A small network was trained on invented records. Each row is its activation on one of them, seen along a few directions.
After each row come some of the record's fields: VOG, GOF, FAFUP, RULI.
A field that a record lacks is written missing.
Other fields move the rows too, some of them a lot.
In the rows, zero is written as 500.
Strong random noise was added to every row along 7 fixed directions; ignore it. To show where, here is one row again and again, with new noise each time:
347 507 565 460 667 580 475 325 443 323 392 474 446 669 409 516 368 645 670 263 541 367 574 580 408
312 566 629 551 574 443 444 428 420 565 435 561 297 851 743 706 335 620 802 773 544 416 427 519 400
547 555 537 419 651 631 517 305 441 533 437 577 378 497 527 516 412 565 512 668 585 411 485 448 535
607 143 646 483 568 590 631 379 611 508 478 702 927 274 259 544 433 347 394 479 303 520 342 620 615
389 410 603 590 693 547 455 428 561 571 581 590 703 628 594 672 183 523 595 496 437 641 441 525 469
628 254 628 360 746 632 795 250 483 472 380 852 514 432 325 479 278 503 492 557 494 441 455 481 620
550 362 598 424 726 662 554 230 519 505 456 708 419 439 501 555 391 471 554 639 526 429 444 462 531
628 827 776 303 824 481 423 331 457 780 305 360 568 512 586 298 358 486 649 916 752 193 605 499 552
442 320 469 626 268 533 491 542 496 472 544 556 710 486 438 729 562 508 402 542 274 588 269 611 529

561 363 400 582 456 635 421 496 544 639 711 680 412 358 717 698 523 390 338 802 405 732 352 385 589 -> VOG=vato GOF=mase FAFUP=lib RULI=dis
491 475 737 474 533 331 497 542 516 465 385 355 904 549 335 346 495 380 688 335 447 339 601 654 435 -> VOG=zate GOF=lalo FAFUP=fizun RULI=napof
548 508 573 388 602 434 445 551 595 642 495 550 462 430 612 520 399 413 508 663 524 406 485 496 553 -> VOG=missing GOF=missing FAFUP=missing RULI=missing
557 809 467 291 562 644 606 357 305 405 336 425 350 536 306 284 519 674 508 387 575 280 657 469 640 -> VOG=zate GOF=pel FAFUP=lib RULI=dis
604 643 322 523 123 476 548 676 369 530 519 413 376 430 535 548 669 616 288 738 480 567 364 488 579 -> VOG=zate GOF=lalo FAFUP=missing RULI=gab
719 448 586 363 518 536 617 463 511 521 432 527 719 222 209 277 605 376 321 469 480 394 545 507 603 -> VOG=lubik GOF=tagu FAFUP=missing RULI=napof
503 419 548 570 259 405 508 597 554 465 367 480 450 551 423 543 799 412 541 596 505 451 405 550 329 -> VOG=lubik GOF=tagu FAFUP=fizun RULI=napof
409 562 532 510 588 532 322 450 472 433 573 374 547 553 515 466 581 485 609 439 481 494 623 499 458 -> VOG=vato GOF=mase FAFUP=lib RULI=dis
420 712 527 549 314 386 303 614 438 433 491 175 636 525 422 420 746 528 525 392 506 384 540 627 347 -> VOG=lubik GOF=tagu FAFUP=fizun RULI=gab
755 716 526 331 693 669 442 375 541 738 502 418 631 167 408 285 492 436 301 657 624 387 591 432 668 -> VOG=lubik GOF=dad FAFUP=bovog RULI=bov
450 478 604 480 611 445 401 520 591 602 535 467 577 461 578 451 457 416 599 521 539 447 532 549 460 -> VOG=lubik GOF=suf FAFUP=missing RULI=dis
417 611 375 572 775 825 233 252 616 372 590 385 376 436 560 579 370 578 439 230 705 639 576 406 354 -> VOG=vato GOF=vom FAFUP=bovog RULI=bov
498 554 585 587 402 480 445 532 473 616 495 394 675 425 512 463 577 431 417 619 499 539 487 468 488 -> VOG=vato GOF=mase FAFUP=fizun RULI=nagag
570 716 388 417 410 507 475 610 409 551 464 330 576 445 407 362 500 639 333 463 549 412 559 543 582 -> VOG=lubik GOF=suf FAFUP=bovog RULI=bov
398 216 465 537 749 646 725 356 494 256 546 896 371 699 423 640 99 678 538 78 467 794 490 443 452 -> VOG=vato GOF=vom FAFUP=fizun RULI=gab
556 461 407 583 496 672 419 358 528 496 578 580 370 401 591 622 557 508 378 585 575 724 408 380 438 -> VOG=vato GOF=vom FAFUP=fizun RULI=gab
483 464 606 572 413 284 533 673 532 605 488 552 702 559 481 569 455 453 591 625 348 474 440 614 600 -> VOG=missing GOF=missing FAFUP=missing RULI=missing
502 401 585 444 543 429 593 510 529 506 488 621 486 649 493 478 392 527 614 544 455 415 500 491 513 -> VOG=lubik GOF=tagu FAFUP=bovog RULI=vuv
263 559 573 620 453 447 292 359 406 386 468 356 543 735 456 491 624 494 840 455 401 250 505 658 418 -> VOG=zate GOF=gumo FAFUP=bovog RULI=bov
627 433 689 521 437 333 539 641 513 713 476 500 782 431 528 435 476 335 526 757 456 533 449 516 596 -> VOG=zate GOF=lalo FAFUP=fizun RULI=nagag
452 696 403 511 366 378 422 721 462 619 572 441 389 608 679 608 432 588 436 654 512 532 469 451 539 -> VOG=missing GOF=missing FAFUP=missing RULI=missing
599 347 570 439 543 462 717 448 508 562 445 709 483 436 444 374 598 405 521 627 457 428 444 419 524 -> VOG=lubik GOF=suf FAFUP=fizun RULI=napof
695 555 342 563 697 719 579 483 501 567 625 509 674 346 480 468 242 581 155 404 557 805 612 356 617 -> VOG=vato GOF=mase FAFUP=bovog RULI=vuv
549 554 442 434 531 576 424 314 483 541 431 525 218 483 652 563 634 490 524 828 609 338 459 394 478 -> VOG=vato GOF=niz FAFUP=bovog RULI=vuv
415 572 604 418 574 408 421 538 501 514 504 349 743 558 396 325 487 491 650 343 472 358 665 610 513 -> VOG=lubik GOF=suf FAFUP=lib RULI=dis
772 695 402 434 486 475 653 629 480 785 512 491 434 359 608 338 555 488 235 824 637 571 481 322 600 -> VOG=lubik GOF=suf FAFUP=fizun RULI=napof
379 252 571 602 552 467 568 500 537 489 584 755 370 683 653 717 324 499 665 495 409 598 429 499 408 -> VOG=lubik GOF=tagu FAFUP=bovog RULI=napof
600 614 440 446 695 485 662 589 499 687 568 644 535 514 594 387 120 528 394 666 653 705 557 334 611 -> VOG=zate GOF=gumo FAFUP=lib RULI=dis
497 383 609 601 548 493 478 366 597 367 526 368 436 461 389 443 706 305 615 276 610 494 620 461 231 -> VOG=lubik GOF=tagu FAFUP=fizun RULI=napof
606 237 390 467 430 551 771 431 470 501 453 867 238 518 559 674 453 540 386 743 456 556 352 408 588 -> VOG=vato GOF=niz FAFUP=bovog RULI=vuv
432 560 435 541 307 396 693 643 277 487 443 537 648 798 359 597 311 756 445 426 345 562 443 614 612 -> VOG=vato GOF=niz FAFUP=bovog RULI=bov
513 708 505 395 680 649 245 354 575 486 536 228 526 267 412 240 604 456 419 275 617 391 688 411 454 -> VOG=lubik GOF=tagu FAFUP=fizun RULI=dis
599 540 555 461 515 402 641 556 437 626 478 580 609 531 475 376 456 499 490 597 551 489 557 449 522 -> VOG=lubik GOF=suf FAFUP=fizun RULI=napof
641 499 608 407 713 586 443 357 635 599 487 492 600 270 559 393 555 329 418 620 532 439 512 442 481 -> VOG=vato GOF=mase FAFUP=fizun RULI=napof
521 667 586 390 581 500 358 523 515 599 433 340 630 436 452 369 505 447 576 551 500 350 574 539 595 -> VOG=zate GOF=pel FAFUP=lib RULI=dis
512 384 583 442 489 470 556 434 517 458 447 571 491 436 483 514 647 420 522 567 463 426 394 504 524 -> VOG=vato GOF=vom FAFUP=fizun RULI=dis
389 664 363 460 221 444 292 623 458 404 467 308 162 533 604 601 799 577 492 533 480 280 435 555 448 -> VOG=missing GOF=missing FAFUP=missing RULI=missing
423 724 368 481 714 622 345 390 480 554 672 487 172 565 760 517 350 632 544 559 685 588 599 327 406 -> VOG=lubik GOF=suf FAFUP=missing RULI=gab
491 378 698 396 641 418 545 373 506 435 376 556 420 496 432 337 586 420 733 444 596 228 557 612 394 -> VOG=lubik GOF=suf FAFUP=fizun RULI=gab
540 258 305 599 318 506 714 497 341 393 558 679 365 477 366 590 785 623 530 605 271 520 344 420 648 -> VOG=lubik GOF=dad FAFUP=bovog RULI=vuv
386 832 217 532 282 480 286 722 453 472 620 273 270 627 664 584 487 747 332 376 537 595 530 430 489 -> VOG=missing GOF=missing FAFUP=missing RULI=missing
423 421 491 592 634 529 480 444 526 654 786 697 538 585 698 693 233 545 590 619 365 768 461 417 539 -> VOG=lubik GOF=dad FAFUP=lib RULI=gab

Which values does each new row have?
383 658 476 604 540 377 329 712 575 629 580 285 658 640 675 500 442 512 564 417 526 600 538 515 358 -> VOG=lubik GOF=suf FAFUP=fizun RULI=napof
649 530 543 283 395 352 764 645 426 525 275 576 470 462 316 356 479 556 385 568 538 272 511 572 654 -> VOG=missing GOF=missing FAFUP=missing RULI=missing
479 534 365 620 603 651 175 423 677 445 633 286 605 298 575 479 566 347 418 345 579 535 542 440 381 -> VOG=zate GOF=gumo FAFUP=bovog RULI=vuv
505 602 330 479 332 490 403 631 499 590 568 530 169 473 734 679 565 540 376 767 518 512 387 403 530 -> VOG=missing GOF=missing FAFUP=missing RULI=missing
434 493 508 507 531 543 374 479 561 499 601 471 331 553 725 591 471 510 649 623 468 536 435 492 460 -> VOG=zate GOF=lalo FAFUP=lib RULI=gab
485 580 392 565 509 484 593 653 464 535 579 512 577 641 576 553 131 680 397 394 534 730 550 409 541 -> VOG=zate GOF=lalo FAFUP=bovog RULI=vuv
428 527 494 342 506 421 556 559 458 318 337 464 341 582 342 419 468 614 555 208 540 272 611 602 486 -> VOG=missing GOF=missing FAFUP=missing RULI=missing
395 622 557 591 543 537 152 466 510 528 543 235 711 518 530 496 566 423 651 501 429 371 484 672 449 -> VOG=zate GOF=gumo FAFUP=bovog RULI=bov
492 768 449 441 470 433 494 596 372 617 528 363 554 602 518 390 433 669 497 620 557 478 571 522 537 -> VOG=lubik GOF=suf FAFUP=lib RULI=gab
522 434 193 606 347 725 363 423 521 441 786 525 430 307 550 696 668 547 273 424 341 677 440 377 548 -> VOG=lubik GOF=dad FAFUP=bovog RULI=vuv
529 501 429 423 516 649 585 398 459 428 492 594 340 447 471 488 511 559 395 567 508 484 559 443 549 -> VOG=vato GOF=mase FAFUP=lib RULI=dis
708 568 466 277 609 479 862 519 394 619 350 747 299 518 472 313 277 588 413 784 683 502 557 360 666 -> VOG=zate GOF=gumo FAFUP=lib RULI=dis
412 746 527 528 505 469 296 514 490 529 451 277 298 610 705 487 650 542 590 610 590 416 541 460 332 -> VOG=vato GOF=mase FAFUP=fizun RULI=napof
702 599 435 400 541 556 402 548 596 702 613 486 576 187 561 465 507 377 232 708 526 522 475 395 658 -> VOG=missing GOF=missing FAFUP=missing RULI=missing
400 251 621 594 525 519 493 445 545 387 558 561 619 514 482 528 435 400 635 251 399 555 513 524 449 -> VOG=zate GOF=lalo FAFUP=fizun RULI=nagag
390 630 553 494 515 407 349 578 460 509 534 340 421 644 662 507 451 523 691 523 549 448 569 518 441 -> VOG=zate GOF=lalo FAFUP=lib RULI=dis
438 317 471 577 230 488 610 560 494 449 472 603 552 545 509 713 640 493 466 624 384 593 321 558 486 -> VOG=vato GOF=vom FAFUP=lib RULI=dis
425 334 623 569 104 396 437 547 432 458 386 540 405 567 520 688 918 455 635 898 190 229 184 714 556 -> VOG=vato GOF=mase FAFUP=bovog RULI=bov
541 536 445 306 659 540 744 457 430 370 406 707 150 675 399 357 274 719 531 344 658 492 684 379 543 -> VOG=lubik GOF=tagu FAFUP=lib RULI=dis
610 370 473 413 559 569 525 467 629 541 511 676 381 294 514 551 491 392 371 599 522 491 430 436 563 -> VOG=missing GOF=missing FAFUP=missing RULI=missing
193 397 425 568 366 444 423 491 386 276 557 504 196 771 552 620 646 616 783 331 416 429 512 549 353 -> VOG=lubik GOF=suf FAFUP=lib RULI=dis
